A small network was shown many inputs. Here are its activations along a few directions, one row for each input.
In each table, some parts of the input vary, and every possible input appears once, in random order.
A made-up example of a description, with smaller parts first: one of 6 places along a line, together with either a single point or one of 11 places around a ring or (one of 3 separate values, together with one of 8 places around a ring).
Shared parts are said once, and a part with two or three values counts as separate values.

Other details of the inputs vary at random and push rows far along two fixed directions, the same in every table; ignore that.

Table:
x1: [  8 -29 -13   4   0 -24  -7  15   8   1  33   4 -41  -6]
x2: [  6   1   0  -3   9 -21   0  21   3  -2   7  -2  -6  -3]
x3: [  1  -2   0  15  -6  -9  14  -1 -29  14  -7 -11  14  -9]
x4: [ 13 -21  -8   6  -5 -34  -8  17  11   1  32  -3 -43  -4]
x5: [  0   7   3   5   0   7   7  -9 -17   9 -17  -8  24   1]
x6: [-10  15  -3 -16   2  29 -10 -11  20  -9 -12  10  17   8]
x7: [  3  -6   8  10   0  -9   5  -4  -6   1   1  -6 -12 -11]
x8: [ 11 -15   1   8   0 -17  -1   4   0   1  11 -12 -19  -5]
x9: [ -7  11   6   6   0  12   8 -12 -15   6 -18   1  20  -8]
x10: [ -9  16   4   3  -7   6   7  -9 -18   7 -13  10  15  -2]
x11: [  8  -7   9   7   1  -1  10  -9 -21   8 -10 -11  10   1]
x12: [ -4  -2  -3  -9  -2   7 -11   6  17 -10  11  13 -18   8]
x13: [ -9  12   0 -16  15  12  -1   9   3  -9  -8   9  17  12]
x14: [  5   1   8   6  -7  -4  11  -8 -31   8 -12  -2  11   6]
x15: [ -1  -5   7   9  -3   6  14  -8 -25   5 -12  -2  13  -1]
x16: [ -2   3  -2 -20   3  17 -17  -3  41 -19   8   7 -14  14]
x17: [-11  16  -4 -25  15  19 -11  16  32 -18   1  19   2  14]
x18: [  9 -11  -3  19  -2 -29   7  -3 -14  10  11  -9 -15 -30]
x19: [  7 -17  -5   7  -4 -29  -7  14  13  -1  31   3 -45 -11]
x20: [ -9   5   2 -22   5  37 -11  -6  24 -14 -10   7  13  25]
x21: [ -3  -3  -1  15  -4  -4  14  -4 -27  13  -6  -4  13 -12]
x22: [ -2  12   1   2  -8   1   6  -5 -22  10 -13   0  20   6]
x23: [ -3  13  -5 -17   2  25 -11  -8  19  -6 -10   2  23  19]
x24: [  4 -11 -17  -6   3 -11 -21  19  42  -6  28  -4 -30   1]
x25: [ -3  18   3 -28   2  37 -17 -10  34 -21 -14   3  15  32]
x26: [ -3  15  -9 -23   2  25 -22   1  43 -17  -2   4   8  22]
x27: [  4   1  11  11  -6  -3  10  -3 -19   3  -9  -9   7   1]
x28: [ -2  -2  -3  11  -6 -13   2   8   3   3  10  -1 -12 -15]
x29: [  8 -12   9   9   1  -2  12 -19 -32   9 -10  -8  12 -11]
x30: [ -5  -4  -5  10  -3  -6   4   4  -4   6   7   2  -6 -14]
x31: [  6 -19  -1   4   3  -9   0  -5   0   0  11  -1 -20 -14]
x32: [ 11 -14   0  12  10 -38  13  17 -27  11  10  -9  -6 -17]
x33: [ -5  -6  -3 -11   5  13 -11   2  26 -11   7   6 -15   6]
x34: [  4   0   5  21 -10 -20  15   0 -32  14  -5 -13   8 -17]
x35: [  1 -11 -11   6   2 -19  -9  12  24  -1  23  -3 -30 -15]
x36: [ -8  11  -4  -3  -3  10   2  -6  -9   4 -10   8  14   8]
x37: [ 12  -9   7   5   0  -1   9 -14 -22   6 -10 -11  11  -2]
x38: [ -1   9 -11 -12  -5  -1 -15  11  26  -5  10   7 -12  15]
x39: [ -4   8  14   7  -5   6   9  -7 -12  -1 -11  -1   8  -1]
x40: [-2 11  7 -4 10 -8  4 12  2 -4  0  6  1 -4]
x41: [ -8  22   9   4  -9   2   7  -9 -17   6 -17   6  16  -1]
x42: [-10  12  14   2  -4  23  10 -13 -16  -2 -22   6  21   5]
x43: [  1   0   0   6   1   4   9 -15 -20   9 -11  -4  20  -9]
x44: [  7 -23 -12  -1   1 -11 -10  18  22  -4  26  -4 -30   5]
x45: [-11  10  -6 -14   4  28  -8  -5  19  -7  -9   6  18  15]
Description of these inputs: one of 5 places around a ring, together with either a single point or (one of 2 separate values, together with one of 4 places along a line).
The inputs of x27 and x42 match in every part but the place on the ring of 5. If x2 is changed in the same way as x27 into x42, which row does it become? -> x17
Which other rows does x39 become when the choice among 2 separate values takes its other values? List them by row number. -> x28
List by row number the other rows that have the place on the ring of 5 in common with x45. -> x1, x13, x15, x20, x21, x29, x36, x43
List by row number the other rows that have the place on the ring of 5 in common with x23. -> x3, x5, x11, x14, x22, x32, x37, x44

Table:
x46: [  4 -11  -1   0  -6   1  -4  -3   5   0   7  -3 -12  10]
x47: [ 13 -27 -14   8   0 -21  -6   6   8   5  25 -12 -27  -9]
x48: [-15  16 -11 -31   4  21 -23  20  50 -21  11  25 -13  29]
x49: [-11  25   9 -19   3  35  -5 -13  17 -14 -22  10  26  17]
x50: [  0   1  -6  -1   9 -12  -1  16   8   1   5  -3  -1  -7]
x51: [  3 -13  -9  16  -3 -36   5  15 -13  13  21   2 -24 -16]
x52: [-16  23  10  -1  -9  32   5 -19 -12   0 -28   9  31   8]
x53: [  2  -8   2  10   3 -10   7  -3  -9   4   6  -1  -8 -19]
x54: [  6  -8  -1   8  -7 -13  -2  -3  -2   5   7  -6 -14  -9]
x55: [  5 -10  -9   8  -2 -12  -1  -2   2   7  11  -6 -10 -15]
x56: [ -2 -15  -7   2   5  -7  -5   9  14  -3  19   6 -24 -13]
x57: [ -3  17   2   6  -1  -2   8   2 -15   8 -15  -4  23  -2]
x58: [-5  2  3  5 -5  1  3 -5 -3 -1  0  4 -6 -9]
x59: [-3  3 -1  7 -8  1  1 -7 -4  4 -1  2 -2 -8]
x60: [ -3  -3 -12  -2  -1   6  -8   0  17  -1   8   2  -5  -2]
x61: [ 13 -12   6  28  -6 -25  20 -15 -49  23  -7 -19   8 -29]
x62: [  2  12  20  12 -11  10  15 -25 -41  10 -32  -9  31   3]
x63: [ -2  -4 -11 -14   7   7 -12   4  33 -10  10   3  -7   3]
x64: [  2  -6   0  10   6 -24  11  11 -23   9   7   4  -6 -15]
x65: [  4  -4  -9 -22  10   1 -18  25  40 -17  19   7 -19  20]
x66: [  0  -3  -3  -2  -3  -6  -7   2  19  -7  14   3 -21  -6]
x67: [ -3  21  10  12  -7  -6  12  -1 -24   9 -16  -3  18  -6]
x68: [-11  29  11  -9  -9  33  -1 -20   2  -5 -28   6  31  14]
x69: [  1  -7  -8   4   8 -18   6  12 -14   8   7   1  -1 -12]
x70: [ -1   6  15  -2  -5  19   7 -14 -15  -2 -21   0  14  15]
x71: [-10  20   8  -6   3  31   8 -19 -11  -1 -31   3  40   6]
x72: [  2 -14  -8 -16   8  13 -12   4  26  -9  10  -2  -8  17]
x73: [ 15 -15   5  17  -4 -38  11  13 -25   9  13  -7 -20 -14]
x74: [ -4  22  18   8   4  -1  16  -2 -29   6 -23  -2  29  -6]
x75: [-8  1  4  7 -5  4  3 -4 -6 -1 -2  8 -4 -8]
x76: [ -5  -3 -16 -30   2  32 -26   5  54 -18  11   5  -7  36]
x77: [  4  -7  -1 -14   8   9 -13   3  25 -13   9   1 -12  14]
x78: [  4  14  14   9  -5   1  20 -11 -47  14 -29  -9  42   3]
x79: [  2   1   4  -8   6  15  -1 -10  -1  -4 -12  -6  17  12]
x80: [  7 -23  -6  -8   7  -2 -11  10  24  -9  21   0 -29   8]
x81: [ -8  16  -1  -1  -1   7   8  -2 -18   8 -16   5  27   5]
x82: [  1  -3 -12 -23  10   6 -16  19  35 -15  12   3  -4  22]
x83: [ 10 -14   5  11   3 -20   7  -2 -15   6   7  -9 -13 -18]
x84: [  4 -25 -13  20  -2 -24   3   5  -6  14  23  -4 -24 -26]
x85: [  7   1   6   9  -7 -15   7   4 -20   7  -3  -5   4   2]
x86: [  5 -28 -11  17   5 -26   4   7  -8  10  21  -5 -24 -29]
x87: [ -6  14   0  -7   0  -3  -7  16  22  -9   7   6 -10   6]
x88: [ -6  17   4 -20   6  34  -7 -13  14 -10 -22   2  29  20]
x89: [ -6  14   7 -11  -3  19  -7  -8  13 -11 -12   5   5  15]
x90: [ 10 -14   7  14  -4 -18   6  -4 -17   4   5  -8 -16  -8]
The inputs of x71 and x60 match in every part but one. If x69 is changed in the same way as x71 into x60, which row does it become? -> x81
The inputs of x57 and x50 match in every part but one. If x76 is changed in the same way as x57 into x50, which row does it become? -> x72
Describe the family of inputs behind these rows. -> one of 5 places around a ring, together with either one of 3 separate values or one of 6 places along a line
List by row number the other rows that have the place on the ring of 5 in common with x59. -> x46, x51, x52, x54, x62, x67, x68, x85
Which other rows does x49 become when the place on the line of 6 takes its other values? List them by row number. -> x53, x56, x77, x80, x83

Table:
x91: [  0   4   6   4  -4 -11   4   9 -11   0   2   7  -8   1]
x92: [ -3   1 -14 -25   6  22 -20   9  40 -13   6   4   2  28]
x93: [ -5   5 -12 -28   8  27 -24   5  52 -19   6   7  -2  24]
x94: [  7   1   6  13  -9 -24   8   6 -20   8   3  -6  -8  -7]
x95: [ -6  17   8  10 -11  -5   7  -4 -15   5 -10   5   5  -4]
x96: [-12  28  10 -35   4  58 -16 -13  35 -25 -28  10  32  44]
x97: [ -3   9   9   5   6  -8  14   5 -25   5 -10   5  14  -9]
x98: [ 10 -19  -8   5  -7 -17  -9   5  14   0  24  -6 -32  -2]
x99: [  4 -25 -16  10   2 -21   0   9   2   9  24  -2 -25 -18]
x100: [ -2   9   6 -20  -2  29 -10  -6  15 -14 -12   5   9  34]
x101: [ 14 -33 -15   5   7 -30  -3  19   4   6  30 -10 -30  -8]
x102: [ -3  15  14   6 -13  18   8 -23 -22   4 -25  -1  24   5]
x103: [  4 -18 -25 -11   4  -7 -21  19  43  -6  31  -1 -28   7]
x104: [ -4   6  -2   1   4 -10   5  15 -11   4   1   6   6  -1]
x105: [ 10 -15   9   6   4  -9   7  -3 -17   2   0  -9  -5  -3]
x106: [  0 -18 -16  -5  -6  -4 -19   8  41  -9  31   6 -42   1]
x107: [  2 -14  -9  15  -2 -14   6  -2 -13  13   9  -5  -5 -21]
x108: [  0  -5  -9   9   5 -27  -1  15   5   5  19   2 -21 -23]
x109: [  2  -2   1  16  -4  -6  12 -11 -30  15 -10  -9  18 -15]
x110: [-6  2  0 -5  5 14  0 -7  4 -3 -6  6  7 -1]
x111: [ -7   7  -4 -19   1  29 -18  -4  39 -17   0   7  -1  18]
x112: [  2  13  10   7   2  -9  15  -1 -29   8 -16  -5  22  -7]
x113: [-12  19   6 -10   1  35   0 -19   1  -5 -26   7  33   7]
x114: [ -6  18  15  -2   2   8   9   0 -15  -3 -17   8  17   5]
x115: [ -2  19   6   4  -1  -2  13   1 -27   9 -20  -4  32   3]
x116: [  7  -4  12  15  -4  -6  13 -15 -27   9 -11 -12   9 -11]
x117: [  4 -25  -7   8   2 -17  -3   5  11   0  25  -1 -35 -17]
x118: [ 14 -14  14  20   5 -21  24 -11 -53  17 -12 -16  13 -19]
x119: [  8 -10  -1   0   7  -6   1   0  -2   1   3  -7  -2  -2]
x120: [ -5   5   8   2  -3  16   4 -16  -6  -2 -13   1  10  -5]
x121: [  1  15  14   6  -2  -4  12  -2 -21   3 -16  -4  16  -2]
x122: [ -9   8   1 -12  -6  25 -10  -8  19 -10  -4  11  -1  17]
x123: [  9  -6  11  11  -8  -7   9 -11 -26   8  -8  -9   3   0]
x124: [-13  23   5  -8   0  16  -4   0  12  -8 -11  10  10   6]
x125: [  4 -13  -8   3   4  -8  -4   0   8   1  12  -3 -12 -13]
x126: [ -4  -5 -21   1   2 -22 -11  25  26   2  28   6 -26 -11]
Describe the family of inputs behind these rows. -> one of 4 places along a line, together with either one of 3 separate values or one of 6 places along a line
The inputs of x107 and x120 match in every part but the place on the line of 4. If x104 is changed in the same way as x107 into x120, which row does it become? -> x114

Table:
x127: [ -8   6   1  12   4 -11   7   8 -13  14  -6 -11   4  -6]
x128: [ -5  18   9  -6  -9  33   5 -17   7  -7 -26 -10  33  16]
x129: [  6 -10  26  35 -14 -30  23  -3 -49  10   2  -1 -23 -27]
x130: [ 10 -25  -6 -11  17   0  -7   4  15  -7  15  -1 -14   2]
x131: [ 16  -7 -10  -6  -3 -16 -17   7  16  -3  18  -2 -17   7]
x132: [ -1  -2  -4  -9   8   2 -12  17  28  -6   7 -12 -11  21]
x133: [  5 -16 -10  20 -10 -38  14  18  -8   8  27   0 -26 -32]
x134: [ 10 -25   1  16  -8 -18  11   3 -24   4  13  -6 -13 -14]
x135: [ -8 -14 -18   3   1   3 -13   4  25   0  17  -1 -21  -9]
x136: [  0   1  -3 -16   5  -3  -9  29  23 -14  13   4 -13  26]
x137: [-12   2 -13 -23  13  22 -19   2  42 -17   8  14  -7   5]
x138: [ -7  26  11   5  -2  -5  14  -9 -39  18 -27   1  26   4]
x139: [  4  -7  -3  11   4 -23  13   1  -9   5   9  -3  -7 -33]
x140: [ -2   9 -11 -15  12   1 -18  11  34 -11  11  12  -4  -4]
x141: [ 17 -25 -14   2   5 -45 -10  25  12   6  37 -10 -49   0]
x142: [-14  32  11 -16  15  20   4  -1  -4  -3 -28   8  33  12]
x143: [ 11  -9  10  11  -5  -3  17 -23 -49  18 -17  -8  19  -1]
x144: [  3   9  24  17 -14  -8  11 -24 -34  10 -15   1  -7  -7]
x145: [ -2   3   5  29 -10 -12  23 -12 -35  19 -12 -14  16 -30]
x146: [ 10 -11  -9   3   0  -8 -16  10  25  -4  16 -12 -13   1]
x147: [ -5  10  20  -5   4  14  -3 -10   9 -14  -8  10 -10   1]
x148: [-18   7 -10 -21   3  31 -10  11  27 -13   1  23   7  24]
x149: [  8 -32 -16   4  -1  -6 -16   5  29  -3  28 -12 -35  -4]
x150: [ 16 -40  -5  18  -1 -33  11  15 -23  10  28  -7 -27 -15]
x151: [  1   4 -19 -10  -2 -11 -23  13  33  -4  22  11 -21   3]
x152: [  5  -5  11   1   6  10   9 -19 -21  -1 -17  -6  18  -5]
x153: [-15   0 -13 -12   6  29 -15   2  30  -3   1   7   3  15]
x154: [ -1   5  -2 -14  -9  14  -1   8  24 -17   4   5   4  16]
x155: [  8   8   9   3 -14   1  13 -20 -22   5 -16  -8  19   3]
x156: [-14  17   6   1  -7  22  11  -9 -21   1 -24  12  30   3]
x157: [ 13 -16   2   2  17 -30   4  17  -5   3  13 -12 -19  -7]
x158: [  0   3  -5  17  -2 -13  -1   2  -5  11   2  -8   3 -20]
x159: [ -1  -2   8   2   1  29   5 -18 -14   4 -22 -10  29  13]
x160: [-13  19   0 -14   0  30  -1 -19  -7   5 -23  13  29  20]
x161: [  2   5   0  16 -13 -19  16 -13 -29  17  -5  -3   5 -21]
x162: [ -1   3  -7 -25  -5  30 -21 -13  30 -14  -2   7   1  30]
x163: [  3  12  13  -8   2  14  12 -16  -6  -8 -21  -5  28   1]
x164: [  6 -32 -11  12  15 -30   7   8 -11  12  25  -1 -26 -30]
x165: [-10  18   3  -1  -8  20   4 -26 -21   8 -25   7  27   4]
x166: [-16  16  -9 -20   6  10 -12  30  32 -12   7  18  -5  24]
x167: [-12  25  -8 -19  -2  20 -17  16  32 -17   0  21  11  17]
x168: [ 14  -2   6   1   9 -11   1  -1  -8  -2  -3  -7   9 -10]
x169: [-10   9  16   5  -7  19  -5 -12  13  -7  -9   0 -12   6]
x170: [  6  12  13   7  -9  -2  11   0 -29  -1 -16  -1  27   3]
The inputs of x128 and x163 match in every part but one. If x149 is changed in the same way as x128 into x163, which row does it become? -> x152
Describe the family of inputs behind these rows. -> one of 4 separate values, together with either a single point or (one of 2 separate values, together with one of 5 places along a line)
List by row number the other rows that have the choice among 4 separate values in common with x156. -> x129, x133, x134, x136, x148, x150, x154, x166, x167, x170

Table:
x171: [  5  -9 -20   5 -20 -26 -19  12  30   1  35   3 -47  -4]
x172: [-27  22 -22 -11  -5  29 -10   1  24   0  -3  22  20   5]
x173: [ 11 -10  -5 -13  21 -39  -7  53  19 -10  33   6 -32   9]
x174: [  2  10   7  36 -20 -24  20 -14 -39  23 -12 -16  11 -34]
x175: [ 17 -21   0   0  -4   1  -7 -17   1   0   4 -13 -11   6]
x176: [ -8  22  21  -7   8  15   4  -4   7 -15 -18   5  10  -3]
x177: [ 12 -30   5   4  -8   9  -3 -17  -4  -2   7 -11 -17  15]
x178: [-11  22  16  13 -31  18  10 -22 -29   8 -25   4  17  13]
x179: [  4 -13   5  21  17 -38  18   6 -25  10  12  -1 -17 -46]
x180: [  7   1  14   4   0  20   8 -29 -15   2 -28 -20  32   0]
x181: [ -6   7 -12  21  -8 -19   6  -3 -15  19   3  -2   5 -30]
x182: [-10  -8 -15 -22  13  43 -10 -10  23  -8  -7   6  22  14]
x183: [ -3   0 -10 -22  13  37 -15 -14  30  -9 -11  -3  22  14]
x184: [-20  15   5 -11  17  23   8   0  -1  -9 -16  23  20  -7]
x185: [ 22 -18 -10 -15  14 -16  -3  22   2   1  12 -19   6  28]
x186: [  8 -15   2  -5   4 -22 -12  17  27 -15  31  10 -54  -6]
x187: [ -8  33 -16 -22  -5   4 -15  32  22  -3  -3   5  22  41]
x188: [  6  -7  35  25  -8 -16  29 -14 -57   7 -13   0 -10 -15]
Describe the family of inputs behind these rows. -> one of 3 separate values, together with either a single point or one of 5 places along a line
The inputs of x178 and x188 match in every part but the choice among 3 separate values. If x171 is changed in the same way as x178 into x188, which row does it become? -> x186
List by row number the other rows that have the choice among 3 separate values in common with x175. -> x177, x180, x182, x183, x185
